Each row below holds a small network's activations on one input, seen along a few directions.
Each table varies a few parts of the input and shows all the possible inputs, shuffled.
A made-up example of a description, with smaller parts first: line(6) and (point or line(11) or (values(3) and ring(5))).
Shared parts are said once, and a part with two or three values counts as separate values.

Other details of the inputs vary at random and push rows far along two fixed directions, the same in every table; ignore that.
These rows show it; all are for the same input, with only those details redrawn:
[-24 -15  28  31 -49   8 -15  19  35  21   0   0 -18 -75 -27]
[  0 -23  -6 -21 -21 -11  10 -14 -16   3   5  18 -36  24  -7]
[-10 -40  11 -17 -53  -1  -9  -8  -1  20  12  11 -27  -3 -23]

Rows:
row 1: [  9 -14  -4 -18 -21  18  12 -36  -6 -22  37  -9  26  33  19]
row 2: [ -5  -8  -7 -40 -39  -5  11  -3 -32 -29  10  -9 -16  18   6]
row 3: [-14 -18  19  35 -42   2 -26  28  32  20   6  -3 -13 -71 -34]
row 4: [ 10  39  -5  18  55 -12  11  17  39  -9 -30  14   1 -12   1]
row 5: [ -6  -3   8 -24  -4  23 -11   7 -52   5  -4 -10  19  43  -9]
row 6: [  9  -3  -6 -32 -33 -16 -15   4 -37 -30   9 -19 -12  27  -5]
row 7: [ -8  52   3   5  37  -6  42  14  22 -41 -23   7  24 -29  15]
row 8: [  6  44  -5  39  76   1  25  31  -7  13 -37  -5  -9  11  19]
row 9: [ 16  -9  11 -47  -6 -12  -2  -8 -16 -17  -1  -9  28  31 -20]
row 10: [ -6   7  27  23 -41   0 -34  35   5 -20  -8 -48   3 -75 -26]
row 11: [  0  29 -14  17  50 -10  19  15  39  -7 -28  19   6 -18   0]
row 12: [ 14 -34 -11  -2  -9  13   4 -42   9   8  13  13   6  39  16]
row 13: [-12  37 -16  38  60   2  34  30   2  19 -27   7  -3   6  22]
row 14: [ 29 -25   1 -19  -7 -16 -12  -4 -26   3   4  -3 -37  26 -21]
row 15: [ 20 -19  -3 -17 -13 -18 -13  -2 -19   3   9   9 -35  31 -15]
row 16: [-25  41 -15  22  87  -2   5   9 -16  16 -18   4   1 -14  54]
row 17: [-17  -5  -5 -27 -11  25   4  11 -43   8   8   3  22  40   1]
row 18: [-11   3   4 -25 -10  23 -10  10 -45   7   3  -1  20  46  -3]
row 19: [-24 -15  28  31 -49   8 -15  19  35  21   0   0 -18 -75 -27]
row 20: [ 41  40 -25  60  84  -9  20 -12  19 -32 -22  -6  -4   9  35]
row 21: [ 30 -28 -10   3  -4   4 -18 -33   9   8  17   4   8  48   8]
row 22: [ 18  -8  -5 -10 -16   4 -13 -32  -8 -24  36 -19  30  43   7]
row 23: [ 16  59 -31  47  68  -6  36  -7  10 -64   5 -12  23   1  43]
row 24: [ 22 -36 -19   3  -4   6  -7 -34   9   7  19  10  11  42   9]
row 25: [  5 -14 -10 -53  13 -21 -19 -33  -6  29   7  18  19  11  13]
row 26: [ 21  41 -30  40  93 -15   6 -29   5 -22   1   1   9 -17  73]
row 27: [ 24 -23   2 -39  10  -6  -7  -9   6  15  -9   6   1  36 -22]
row 28: [-16  -2   9  13 -21  -3 -51   3  12  31  10 -18  -6 -97  -3]
row 29: [  9  -2   7 -47 -12 -12  -3  -6  -8 -17   6   3  29  35 -14]
row 30: [ -4 -21  -4 -43  -2   0  13 -21  15  15  -9  27   2  33 -10]
row 31: [ -1  49  -6  10  42 -15  30  21  20 -42 -18   4  30 -24   8]
row 32: [ -2  47  -7  39  66   0  24  32   1  16 -31   3  -7  12  23]
row 33: [-22  -1  17  20 -58   5 -25  38  17 -14   7 -31   8 -78 -20]
row 34: [-18 -17  -1 -19  -4  14  22  -3 -17  49  -5  10  -2  46   6]
row 35: [-22  -1   2 -33 -17  32  18   3 -41  10   5   5  17  37   7]
row 36: [ 24 -14  -3 -10 -10   4 -13 -36 -15 -24  29 -31  29  38   1]
Question: Changing only one part turns row 27 into row 8. The same change can be made to row 11. Which row results?
Answer: row 13
Question: What do these inputs look like to the network?
Answer: values(4) and (point or (values(2) and line(4)))
Question: List by row number the other rows that have the values(4) part in common with row 19.
Answer: row 2, row 3, row 6, row 10, row 14, row 15, row 28, row 33
Question: List by row number the other rows that have the values(4) part in common with row 22.
Answer: row 1, row 12, row 20, row 21, row 23, row 24, row 26, row 36
